A small network was shown many inputs. Here are its activations along a few directions, one row for each input.
In each table, some parts of the input vary, and every possible input appears once, in random order.
A made-up example of a description, with smaller parts first: one of 8 places around a ring, together with either a single point or one of 11 places along a line or (one of 3 separate values, together with one of 4 places along a line).
Shared parts are said once, and a part with two or three values counts as separate values.
In the rows, zero is written as 128.

Other details of the inputs vary at random and push rows far along two fixed directions, the same in every table; ignore that.

A family of inputs:
row 1: [ 70 127  99 111 141 116 102 100 129 145 138 143 127 109 134 193 126]
row 2: [102 189 148  96 111 131  95 105 140 123 145 124 104 123 133  72 184]
row 3: [152 121  90 149 136 112 148 117 127 140 105 111 126 143 125 150  89]
row 4: [ 63 124  94 107 138 117 106 104 128 146 139 149 124 106 137 202 127]
row 5: [176  92 119 156 143 127 127 144 121 118 129 108 142 148 101 113  94]
row 6: [136  98  98 158 141 132 126 146 124 127 119 113 129 148 115 144 111]
row 7: [110 118 143 110 119 131 145 120 117 126 119 167 136 103 134 164 126]
row 8: [179  92 125 164 130 136 153 153 120 115 103 118 140 154 114 114 105]
row 9: [168  99 141 169 146 133 142 194 132 159 147  85 156 144 145 134  89]
row 10: [112 121 134 107 122 137 114 140 120 119 157 149 130 112 114 125 144]
row 11: [108  94 150 107 134 138 121 122 120 107 139 163 144 110 129 154 131]
row 12: [ 75 115 126 100 138 122 135  86 124 131 119 168 131  94 151 206 122]
row 13: [127 195 158 108 102 135 109 119 142 114 135 112  97 141 136  35 193]
row 14: [153 168 145 120 116 128 136 112 137 116 116 116 108 138 134  69 149]
row 15: [157 182 149 149  92 130 144 140 140 124 102 100 102 165 129  30 176]
row 16: [ 72 125 111 118 128 125 128 109 128 140 117 154 126 112 145 190 137]
row 17: [120 152 173  87 116 142  90 126 130 102 171 147 123 109 115  65 170]
row 18: [169 146 159 115 115 135 137 127 129 105 126 125 120 128 125  64 139]
row 19: [ 84 134 160  78 129 135  83 117 125 115 179 165 135  87 117 127 155]
row 20: [150 110  92 165 153 115 128 111 134 138 100  96 133 154 127 152  90]
row 21: [167 113 118 138 134 119 142 125 122 126 121 120 136 131 112 126  92]
row 22: [128  85  97 155 156 123 112 131 123 131 124 115 140 142 113 168  95]
row 23: [135 104  76 166 143 118 144 126 129 143  97 107 127 151 129 174  92]
row 24: [166 101 111 169 150 127 117 136 130 121 115  92 136 160 109 114 101]
row 25: [ 67 169 145 109 124 124 109 155 145 179 172 117 128 106 170 153 159]
row 26: [123 151 135 125 110 125 149 115 130 131 105 140 116 127 138 123 142]
row 27: [ 69 127 143 120 141 132 102 168 137 171 178 124 144 104 160 182 136]
row 28: [ 86 110 116  90 133 121 121 109 114 134 152 168 138  84 127 200 113]
row 29: [148  84 111 144 145 128 125 142 117 123 134 126 142 133 109 150  93]
row 30: [ 89 132 146  89 115 141 111 135 120 118 161 167 130  98 121 129 163]
row 31: [100 152 148 114 107 140 115 140 130 117 137 141 116 127 125  92 180]
row 32: [156  95 105 147 133 126 162 132 117 127 106 132 140 129 123 162  88]
row 33: [ 86 112 114 121 132 135 115 133 123 128 135 147 128 117 126 164 141]
row 34: [177 121 139 163 134 125 161 180 134 163 137  85 149 140 149 124  87]
row 35: [141 139 149 102 126 130 123 112 127 114 137 141 128 107 122 106 130]
row 36: [134 172 135 110 120 118 123 102 137 131 130 122 116 125 124  91 143]
row 37: [116 165 126 105 117 115 122 106 134 136 136 130 115 120 125 113 142]
row 38: [148 112  88 157 133 118 164 118 125 138  91 121 128 141 131 166  91]
row 39: [162 133 121 171 137 116 160 164 141 176 124  76 140 147 160 143  88]
row 40: [168  99 118 140 145 119 142 117 122 125 114 122 146 126 115 146  79]
row 41: [119  81  90 151 154 124 115 135 121 133 125 122 137 137 117 183  95]
row 42: [135 107  82 167 138 122 149 126 128 140  91 112 126 151 132 168 101]
row 43: [159 158 155 150 101 139 132 155 133 112 112 108 113 164 118  35 170]
row 44: [105 158 115 107 113 121 133 112 130 136 133 141 113 117 131 134 142]
row 45: [110 105 145 101 131 131 142 108 119 117 123 165 140  98 135 171 118]
row 46: [131  75 127 143 139 133 143 137 115 123 110 151 151 126 127 178 101]
row 47: [193 140 113 174 116 123 176 133 132 128  76  96 118 168 125  84 112]
row 48: [138 131 138 120 112 133 152 128 121 120 117 146 129 119 126 122 131]
row 49: [164 130 161 122 122 143 117 140 129  98 141 123 126 138 118  60 146]
row 50: [103 148 140 118 120 130 125 109 132 122 120 130 115 131 144 115 159]
row 51: [117 125 141 123 134 138 102 127 130 108 138 127 124 133 129 112 147]
row 52: [ 85 153 142  73 106 131 120 120 121 126 162 169 121  85 125 134 159]
row 53: [202 147 120 160 130 121 149 118 136 121  93  86 116 166 121  66 108]
row 54: [163 161 166 140 105 141 125 147 137  98 122 100 111 166 118  14 176]
row 55: [ 66 141 147  86 132 137  75 109 130 115 168 156 124  99 128 136 166]
Each input here is: one of 5 places around a ring, together with either a single point or one of 10 places around a ring.
The inputs of row 55 and row 53 match in every part but the place on the ring of 5. If row 31 is changed in the same way as row 55 into row 53, which row does it become?
> row 47
The inputs of row 49 and row 18 match in every part but the place on the ring of 5. If row 30 is changed in the same way as row 49 into row 18, which row does it become?
> row 32
Start at row 6 and move only the place on the ring of 5, one step at a time. The first step leads to row 23. Which rows follow, in order?
> row 44, row 52, row 10
List by row number the other rows that have the place on the ring of 5 in common with row 15.
> row 1, row 2, row 4, row 13, row 16, row 20, row 23, row 25, row 42, row 50

A family of inputs:
row 56: [120 150 165  94 120 141 103 119 130 108 152 148 124 107 119  85 162]
row 57: [217 116 124 171 124 121 170 142 128 117  93  95 132 166 111  78  94]
row 58: [147 170 145 115 101 126 132 121 135 113 127 123 107 136 114  53 165]
row 59: [123 162 155 102 116 138 101 112 132 105 144 133 111 124 117  67 172]
row 60: [211 110 118 201 137 125 168 162 135 139  86  61 134 186 131  94  87]
row 61: [ 41 140 132  63 128 125  78 108 129 137 179 174 124  81 136 180 158]
row 62: [120 176 139 117 108 130 109 143 136 137 151 115 111 130 118  70 169]
row 63: [168 120 118 160 134 128 142 158 129 137 128  91 135 151 121 108 105]
row 64: [ 79 119 137  92 139 131  99 119 125 128 168 156 138  92 137 172 132]
row 65: [191 134 129 177 125 127 151 165 136 138 109  74 126 170 126  73 111]
row 66: [ 82 117 112 128 142 120 121 117 127 148 125 138 138 118 148 197 116]
row 67: [102 115 121 111 134 126 134 115 118 135 132 160 137 100 136 186 111]
row 68: [131  79  82 171 159 121 153 117 125 145  93 115 141 146 145 206  71]
row 69: [105 107 135 101 137 126 123 107 119 121 136 161 144  98 123 171 117]
row 70: [208  93 129 175 126 135 155 157 120 107  98 103 136 172 109  78 102]
row 71: [ 90  95  97 142 154 116 122 121 125 154 122 139 145 115 143 222  96]
row 72: [153 161 144 119 110 130 123 119 128 106 124 119 111 143 110  53 153]
row 73: [105  78 102 140 155 121 142 122 124 149 115 137 148 115 152 232  83]
row 74: [ 53 145 125  84 123 128 110 102 130 138 147 165 121  90 147 180 156]
row 75: [120 148 157 110 102 149 114 140 125  92 136 145 112 132 107  58 189]
row 76: [148  74  77 167 154 116 154 114 121 138  86 120 140 141 129 205  63]
row 77: [101 207 173  73  86 138 112 135 139 125 165 145 102 103 137  50 206]
The inputs of row 57 and row 58 match in every part but one. If row 69 is changed in the same way as row 57 into row 58, which row does it become?
> row 72
What is each input in this table made of?
> one of 2 separate values, together with either a single point or one of 10 places around a ring
Which other rows does row 64 become when the choice among 2 separate values takes its other values? List them by row number.
> row 61
